These are the activations of a small network on made-up records, seen along a few directions, one row for each record.
Each row is followed by the record's values for the fields Bekif, Noke, Nupeb, Bod, Zipir.
Not every record has every field; a missing one is written absent.
The largest differences between rows may come from other fields.
Random noise pushes rows far along 24 fixed directions. That doesn't count. These rows show it; they differ only by the noise:
[  97 -258   49 -166 -246  654 -377 -237   24  139  172 -120 -239 -246
 -140 -740   17  163  359  263  125  -23  251   97  158   19 -147  771
   28   -3  438  295  398 -253  142  285 -148  422 -619]
[ 458   62 -127  262  202 -153   32 -219   15  367 -259  338 -341 -151
  257 -229   96  223  -19  -48  -38   41  183 -189 -291 -102 -218 -200
 -465 -148  392 -122  200   80 -241 -229  313 -165  -85]
[ 596 -202 -139  263 -278  278   40  192  231 -353    1  518    6 -204
  -53 -500 -370 -499   76  110 -312  510  388   12   92 -153 -254  -96
  122 -275  185   77 -250  -31   28  194  459 -212  205]
[ -31  284  -84   73   61  224 -191 -240  147   40   -8  354 -477   11
  -28   -3  302  -23  712 -230 -264  169  180  279  205 -221 -193  165
 -183  -33   35 -108  205 -150  371 -223 -164  403 -835]
[-167 -344 -307  -80   76 -222 -276   11   81 -583   71  162   78  313
   -5 -100  281 -343   16 -206 -484  -54  378   24   -9  344  270  165
  252 -393  132 -197 -420  -39  475  363   35 -283   34]
[  24 -446 -202 -127  -69 -196 -131  231   33  161  319 -179 -213   45
 -104 -423   82  547 -404   75   -3 -310 -325   96  -98  233  135 -320
 -342  181  441 -585  398 -108  831  224 -311  227  216]
[  33  156  393   78 -376   89   69  197 -339 -139  -86  332  288  -72
 -513  110  309 -135  201 -277   -1 -201  -67  604  -71  603 -226 -443
   60 -288  583  174 -354   73   49 -195  -38 -522  204]
[-427  -43 -361 -118  230  560  -44 -169  -87 -701   49 -404 -613 -410
 -431  262 -186 -240 -233 -332 -544  120 -108  454  315 -103  -57 -433
  139  -36  255 -711 -203  121  384 -295  -72 -100 -202]
[-210 -392 -507 -517 -166  213   58  127  331  -75  -46  283 -165 -120
   -8  -99 -332   -5   56   14 -371  -79  487  104 -219  222  102 -324
 -259  -66  -14   39  165 -140  301 -103   80  633  249]
[ 206  -52  156  393 -375  358 -101 -286  -30 -314 -347  368  -82 -280
 -138    3 -749  111   55  387 -423  251 -248  -53  362  187  211 -158
  -59 -164   42 -205 -131  390  237   -8  637 -265  234]
[   1  253 -300 -440   64   18  392 -462  302 -243   14   52 -223 -127
 -350  -68  722  229  139  114  -27    5  178 -147  140 -280 -130 -122
 -309 -384   40  268  -83 -220  -67  121  130   13 -469]
[ -38 -592 -803 -358 -249 -390  140  297  114 -367  399   -4  -83  -88
 -183   59  270 -104  418 -690  287 -122 -162  -50 -453   -4  341 -188
 -342  445 -138  -65  399 -199  184  249 -114   54  292]
[  98  613 -282 -249 -272  563   64  931  144  -42 -118  292  -14 -198
 -672  244  -59 -271   62 -121  114  125   66  284   10  261 -663 -461
  432   62  -66 -484   18  250  -50 -178  112 -166 -142]
[ -96 -113 -118   52 -451 -191   -8 -353 -217 -149 -325 -301  562 -439
   71  520  376  240  388 -159   39 -434  312  445  -88 -306 -493  -40
    4    6   80  189 -216  200  677 -153   64  148 -311]
[ 419  559  435  -44 -386  232  346  338  184  -85  102  -57  -46   88
 -392  -29 -231   59 -168  338 -520  434   61  372  858 -272   40 -118
  681   43 -239 -471  241 -147  872  130   56  -26  231]
[-272  155  -50  381  136  254 -143  -38  334 -428  208 -502  447 -254
  -57 -217 -285 -477  104  566 -332  505  150 -132  293 -572   66  911
  109  539 -245  248 -529 -440 -178  294  261  321 -165]
[-219 -298  323   85 -501 -246 -359   42 -361  -22  188  -81  104 -126
 -224  -34  -10  327  320 -190  238 -101  -84  662  -17  331  154 -185
 -210  146  200   31  204  -11  332  -12 -525  154  145]
[ -80   15  -51   53 -244 -254 -138 -514  -73 -370   71  101  301  134
 -286 -203  321  577  217  208  -76 -256   39 -376   55  399  437  385
 -259  -70   10 -196   77   49   34  325  257 -458  243]
[ -35  224  287  269  475  -99    1  313   36  -64  416   -4   10  164
   54  339  201  429  -23  109  125  272 -446  400  132 -124  543   23
  184  285   23  700   18  219  393 -194  163   -6  574]
[ 644 -138   48 -499    2   -4 -303 -382   57   38  -94  -12  -33  173
   83 -299 -212  -72 -236 -486 -334 -266 -550 -534 -314  167   46 -159
  119  263  135   26  407  302 -315  188  139  -28   24]
[  94 -165  -71  227  490  279 -445  212 -115  251  379 -133 -521  -57
  291 -449 -394 -490 -290 -163  460  -26    2  -10    4  -83 -398 -121
   14 -237  385   62   61  133 -148   -5  -28  -97 -287]
[-191  -10 -488 -158  180   62  360  522  671   85  329  381  200  391
 -102  104  491  777 -149  592   22  183  166 -298  241  -70   26 -190
   14  109 -348 -402  159   93  163 -205 -269  324 -182]
[  35 -189  172 -301 -388 -194  482   18  380  436  381  526  -51  266
  280   48 -205  187  230  598  -55  381  154 -451  338  237  387   18
 -334 -225 -386 -162  322 -353  227  194 -458  430 -179]
[-264  -48 -143 -288  417 -285  256 -159  243 -496  139 -150  -51  567
  -17  397  255  419 -293  -25  200  -68 -308 -275  359 -222  472 -131
  -10  179 -708  126   45  203  506  190   47  330  331]
[ 381  -17  493   64 -230 -201  475  239 -195  448 -665 -139  110 -161
  167  608   -8  -56 -304   88  118  202  -62  351  189 -113 -246 -400
  400 -197  119  130 -162  214  150 -185  -46 -132 -186]
[  55 -233   48 -181 -404 -169  512  -42 -371   88 -209 -174   22 -131
  -41  219  408 -305  180 -506  373 -404  471  196  -53   67 -154  -52
   97 -236  218   47  -12 -247 -110   23 -143 -425  -47]

[-107  -61  495  191 -317 -104  469 -458  -94  124  329  416  124  413
  105 -112 -228 -236   53   96   -2 -448 -215 -377  460  261   32 -470
 -498 -458  -57 -219 -241 -254  187   11 -197 -180   36] => Bekif=l1, Noke=t1, Nupeb=b1, Bod=absent, Zipir=g3
[-213 -245  -14  408  134  387  -43  194 -102 -291   72 -148  244    9
 -173  -96 -160 -568   69 -200 -108    3   30  547  277 -149 -357 -132
  283   20  269  100 -296  -85  372 -353  -34   14  -78] => Bekif=l1, Noke=t3, Nupeb=b3, Bod=w3, Zipir=g1
[-205 -160 -522 -236 -306  123  250 -217  509  303  217  329  176 -368
  -91 -411 -198 -138  386  617 -381  236  396 -432  -97  109 -137  -74
 -715 -287  165 -112  105 -562 -515 -136  -74  258 -552] => Bekif=l3, Noke=t3, Nupeb=b2, Bod=absent, Zipir=g1
[ 107  195 -248  397  345  131 -497 -223   71  106  160  -93  190 -288
  351  -35 -651 -354  403  168  261  139 -518 -367 -235 -314 -408  462
 -432  347 -104  481  161  173  366   45  623  442 -260] => Bekif=l3, Noke=t3, Nupeb=b3, Bod=w3, Zipir=g1
[ -39 -161    7  308 -275  273  276 -321  -80    0   -7  -44 -174 -129
  -97 -175   28  319  262  213  212   44  594   67  664 -372  197   98
  259 -308 -127  -52  281   -8 -531 -304   12 -467 -241] => Bekif=l1, Noke=t3, Nupeb=b2, Bod=absent, Zipir=g3
[   8  -65  -47  420  -58 -404   35  162 -230 -100 -234 -215  -11 -134
   94  356 -336 -190   10  -29   54  209 -128  164  124  -51  341    0
  128   37 -156 -149   -9   77  390   99  362 -371  369] => Bekif=l1, Noke=t2, Nupeb=b1, Bod=absent, Zipir=g3
[ 212  129  222  217   93   59 -121  166  135  290  753   25  -87 -135
  755  446 -470 -574   23  152 -334  180 -456 -183  301 -343  275  -44
  629 -266  -76  207 -328  263  254   27   50 -445 -251] => Bekif=l1, Noke=t2, Nupeb=b2, Bod=absent, Zipir=g1
[-185  -43  197  256   80   70 -273 -519 -238 -161  -82  -68  -49   52
  486  272  176 -481  322 -465 -514 -255  196   56   51 -158  -17  438
  285  -46   79 -198 -450  -27   30 -107 -209 -147 -563] => Bekif=l1, Noke=t3, Nupeb=b1, Bod=absent, Zipir=g1
[ 258 -203 -382   92    8  271  -48 -269  161   48   95  216   -6  -76
  300 -462 -180  125   68  128  184 -302  410 -357  -78 -284 -404  143
 -303  -60   -4   71  190   55  194   26  399  301   12] => Bekif=l2, Noke=t2, Nupeb=b1, Bod=absent, Zipir=g3
[ 350   16  368  -64  -19  214   24 -281 -184   19   91  163 -103  387
 -166 -336  178  139  350 -335  746  -31 -232 -221  133   -7 -136  386
  -94  232 -229  391  570   17 -234  154 -183  244 -111] => Bekif=l1, Noke=t1, Nupeb=b1, Bod=absent, Zipir=g1
[-245  134  261  202   97  114  171  240   25 -211 -361  143  103  394
 -280  126   31  -35  -19   77  -23  478  225   75  209  138   57  324
   98  348 -430 -393 -171 -158 -364 -130 -365  349   42] => Bekif=l1, Noke=t2, Nupeb=b1, Bod=absent, Zipir=g3
[-501  -87 -312 -254  212  389 -380   85  399  -46  131 -238  -45 -177
   46  -91 -148 -166 -259  199  -46 -326  -99  -70   71 -245    4 -295
  179 -128  -27  527 -507  194 -677  -36  109  130 -488] => Bekif=l2, Noke=t1, Nupeb=b2, Bod=absent, Zipir=g1
[-140  274 -191  278  174  175  297 -438  -20  113   -9 -168 -441 -402
  234  107 -221 -113  165  -12  356  203  374 -465   63 -625 -372  239
 -566  221 -345 -407  133 -210 -775 -234    2   98 -399] => Bekif=l1, Noke=t1, Nupeb=b2, Bod=absent, Zipir=g1
[-261  111  307  361  233 -431 -162 -147    0   79 -513  123 -455  178
   22  192  108  119   17  186 -348  431 -436   -9   34  151  585  201
 -511  225 -115 -465 -314 -220  -89  117 -254  293 -328] => Bekif=l3, Noke=t2, Nupeb=b2, Bod=absent, Zipir=g1
[-173 -788 -117 -264 -257 -154  496   59  -30  -36  120 -161  839   60
  -79  566  114 -245   60    7  343  170 -379 -472 -113  408   11   -5
  117   47  -39   10 -108  105 -515  -90 -623 -200 -399] => Bekif=l1, Noke=t1, Nupeb=b2, Bod=absent, Zipir=g1
[-455 -752  -55  104  244 -205  238   35 -239 -147  135 -301 -177 -247
   96  -57  -89  -36 -380  113  674  155  380  451   10 -111  216 -437
 -248 -504  157  743 -288 -104 -383 -172 -179  -15  439] => Bekif=l1, Noke=t2, Nupeb=b1, Bod=absent, Zipir=g1
[-856 -146  308  -80 -462 -370  204 -498 -306 -480  246 -393  -65  -56
  103  397  161  125   13  238  180 -369  217 -129  347  124  798  354
 -168 -281 -463  -99 -644 -315 -176  597 -300 -410  259] => Bekif=l3, Noke=t3, Nupeb=b3, Bod=w1, Zipir=g3
[ 445  130  334  331  345 -454  367  200 -165  308  -37  493  -17   76
  255   99  141   56 -171  -21  456  543  260  185 -332   11 -372 -448
 -356 -430  258  469  -26   65 -191 -307   46 -182  501] => Bekif=l3, Noke=t3, Nupeb=b1, Bod=absent, Zipir=g1
[-140  138   21   21   78 -267  -30  132  -34  304 -341 -444  181  358
 -268 -255  345  220 -502  132 -168 -562 -113   72  174   71   59 -117
  244    9  116 -471   28 -157  193    2  -32 -188  -98] => Bekif=l1, Noke=t2, Nupeb=b3, Bod=w3, Zipir=g3
[ 341   31  -45  166  245  -35 -289 -226  247  -91   96   96  262  449
 -251 -498  -83  -81  256   89  209  440 -440 -342  330 -260 -247  197
   -3  140 -309  272  469   96 -110   60   71  214 -518] => Bekif=l3, Noke=t3, Nupeb=b3, Bod=w2, Zipir=g3
[-182   16  121 -222 -410   -9  606  193  190 -153 -328  319 -126  313
 -231  -76   70 -303  294 -101  113 -189  132  -34   96   -8  411  196
 -301  249 -495  345 -147 -685  -47  394  191  402  459] => Bekif=l3, Noke=t3, Nupeb=b3, Bod=w1, Zipir=g1
[-109  -50  303    7 -289  292  431    2   74  284   27  -68   28 -290
  237  305  150  377  -24  290 -173 -136   59   61   98 -207   92  136
  -23  329  138 -110 -244 -170  -83 -177 -318  250 -112] => Bekif=l2, Noke=t3, Nupeb=b2, Bod=absent, Zipir=g1
[ -49   40 -169 -156  254  456 -436 -590  -46   77  138   36  -35  -81
   87 -201   85  178  477 -212  -23 -172  217   63 -213  -70 -687  310
 -266   26  239  152  471  100  314 -390 -163  682 -646] => Bekif=l3, Noke=t3, Nupeb=b1, Bod=absent, Zipir=g1
[ 349  231  554  430  237  180 -161 -155 -100 -167 -443  525 -289  125
    6 -162   70 -202   10 -127 -877  574   38  423  -74  196  -77  149
  -11  -83  575 -191 -377  -97  142 -221  -17    6   20] => Bekif=l3, Noke=t3, Nupeb=b3, Bod=w1, Zipir=g3
[-248  206  -54  -26  587 -379 -143 -552  -84 -555  389   -7  192  355
  139  274   54   36  -14 -379  587  155    1 -256  -75 -261 -433 -321
 -529  115 -716  191  -40  314 -321 -180 -288  350  167] => Bekif=l3, Noke=t3, Nupeb=b3, Bod=w2, Zipir=g3
[ 107  449  476  585  266 -413  435  -90  -73   53  294 -179   15   88
  185    0  258 -409  192  147  -95  842  411  181  388 -571   -7  612
  -73  154 -176 -172 -122 -748   65  -12 -378   -3  -63] => Bekif=l1, Noke=t2, Nupeb=b3, Bod=w3, Zipir=g1
[ -53  295 -137 -258  491  284   15  -34   42 -154  597  -51  -75   36
  167  325   99   34 -229  -96   68   41 -123 -211  -25  -43 -353 -125
  167  -69  -77 -163   18  324  162 -180 -196  -52  -57] => Bekif=l1, Noke=t1, Nupeb=b3, Bod=w3, Zipir=g1
[-338  387    8   81  401  -14  200 -446 -180 -114 -129   28 -214  -62
  -35  234 -120 -127  107   88  223  134  179 -197  -15  137   91  189
 -521 -131 -243  117  -74 -138 -409 -175  271  -39  180] => Bekif=l1, Noke=t2, Nupeb=b3, Bod=w2, Zipir=g1
[ 639  686  -34  503  -21 -495 -227 -343   -6   -8  117 -355  343 -328
  -46 -236  425   40  216 -153 -583   39 -218  -44 -118 -651 -256  216
  -15  423  285 -381   69 -122  154   45  394 -564 -175] => Bekif=l2, Noke=t1, Nupeb=b3, Bod=w1, Zipir=g3

Here are new rows. What are their fields?
[-681  265  134  548 -163 -134 -267   31 -536  385   -7 -800 -134 -734
  345  617 -781  -97   30  177  140 -148  311  518  196 -234  103   42
   23   96 -132 -438   -9   27  117 -356    3 -216   41] => Bekif=l1, Noke=t1, Nupeb=b2, Bod=absent, Zipir=g1
[   8  288 -542 -209   75  123    9   97  332 -212  229  -78  106  178
 -562 -352  399  329 -130  164  273 -367 -201 -288  303 -153 -245 -286
   59  -89 -167 -169  244  138  111  173  292 -227 -217] => Bekif=l1, Noke=t1, Nupeb=b2, Bod=absent, Zipir=g3
[-349 -404 -169  128   26  366  -47 -395 -315 -221  -15 -284 -466 -418
  345  587 -318 -384   63 -459  587 -371 -464 -115   86 -377 -376 -280
 -231   -7 -143  -80 -350  407    0  -78 -133   86 -643] => Bekif=l1, Noke=t1, Nupeb=b2, Bod=absent, Zipir=g1
[ 143   -1  145 -112   69  198  186 -333 -381 -440 -151  306 -452 -229
   48  187  180  105 -248 -156  -37   69  403  233 -212  306 -387 -145
 -237 -595  370 -207 -373  186  539   54    3  -84  386] => Bekif=l1, Noke=t2, Nupeb=b3, Bod=w1, Zipir=g3
[-170 -102 -334    3  -79  177  -18  263  -75 -281 -603 -302  217  -76
 -481  152  186   90   38 -225   70 -249   39  459   29  -37  -19  -21
  383  245    1  174   68  163  138 -165  379  -43  102] => Bekif=l1, Noke=t1, Nupeb=b2, Bod=absent, Zipir=g3
[-119  150 -305 -362  375   96   58 -211  159 -144 -172  184  -95   89
 -146  653  530  252  134 -224 -101   13 -407 -145  -69   58   80 -336
  197 -181 -153  175  -44  547 -401 -431   -6 -162 -550] => Bekif=l1, Noke=t2, Nupeb=b2, Bod=absent, Zipir=g1
[ -38    9 -378 -268  204   66  161  355  349  -96  284  222  133 -237
  214  233   27 -565  188   48    5  423  276 -103 -400 -149 -128   76
  -44  -39 -123  628 -398 -159 -349   22   76  280   -2] => Bekif=l3, Noke=t2, Nupeb=b2, Bod=absent, Zipir=g1
[-219 -637 -375  336  374  -55  445   75   77 -153  278 -288  149  245
    5 -305  501 -207 -104   38  358 -219 -266 -531   37 -132  544  556
  -40  190  217  242 -192 -390 -524  205  177 -593   58] => Bekif=l1, Noke=t1, Nupeb=b3, Bod=w1, Zipir=g1
[ -34    0 -202  -17   18 -197 -192  290  239 -238 -174  296 -180  353
 -292 -460    5   96   -3  -86   90  298  417  137  -42  -28  -89  -80
 -296  204 -421 -257  203 -258  -39  157 -165  556  252] => Bekif=l1, Noke=t2, Nupeb=b2, Bod=absent, Zipir=g3
[-259 -263   95 -534 -331  817 -253  -53  380 -708  418  240  366  279
 -538 -817 -250  184 -383  166  -59 -304  309   12  315   49 -258 -555
  260  -63 -318  418 -318  163 -797   23 -305  448  334] => Bekif=l1, Noke=t1, Nupeb=b1, Bod=absent, Zipir=g3
[-304   47 -419  283  151 -351 -416  135  -17   62  147  -10  211   28
    8   39    4    8  138  272  338   94  -93 -427 -231  263  -46  237
 -320    0 -246 -488  -60  139 -247  118  -68 -173 -336] => Bekif=l3, Noke=t2, Nupeb=b3, Bod=w3, Zipir=g3
[-179  160  195 -219 -513   -6   -4  138   38 -149  280   79  539  -84
   54  -38 -312  -75  -69  457 -282  213  671 -188  -52  351   31  374
  145   56 -376 -377 -293 -243 -413  317 -292  -39  476] => Bekif=l3, Noke=t2, Nupeb=b3, Bod=w2, Zipir=g1
[  43  -34 -282  819  161  -44   96  350   51  184 -238  645  350  125
  191 -131  230  705  113  439  306 -186  473  161 -181  -11 -234  -16
 -340 -137  205  175   -8  202  471 -404  707 -116  592] => Bekif=l3, Noke=t3, Nupeb=b1, Bod=absent, Zipir=g1
[ -81   23  281  -18 -261  106   33 -241 -190 -354 -231  239   71   17
 -421   32  542  378   66 -213  169 -206 -210  257  -65  188 -312 -319
 -298   17  133  -79 -355  129 -129  -36 -356   41 -114] => Bekif=l1, Noke=t1, Nupeb=b3, Bod=w3, Zipir=g1
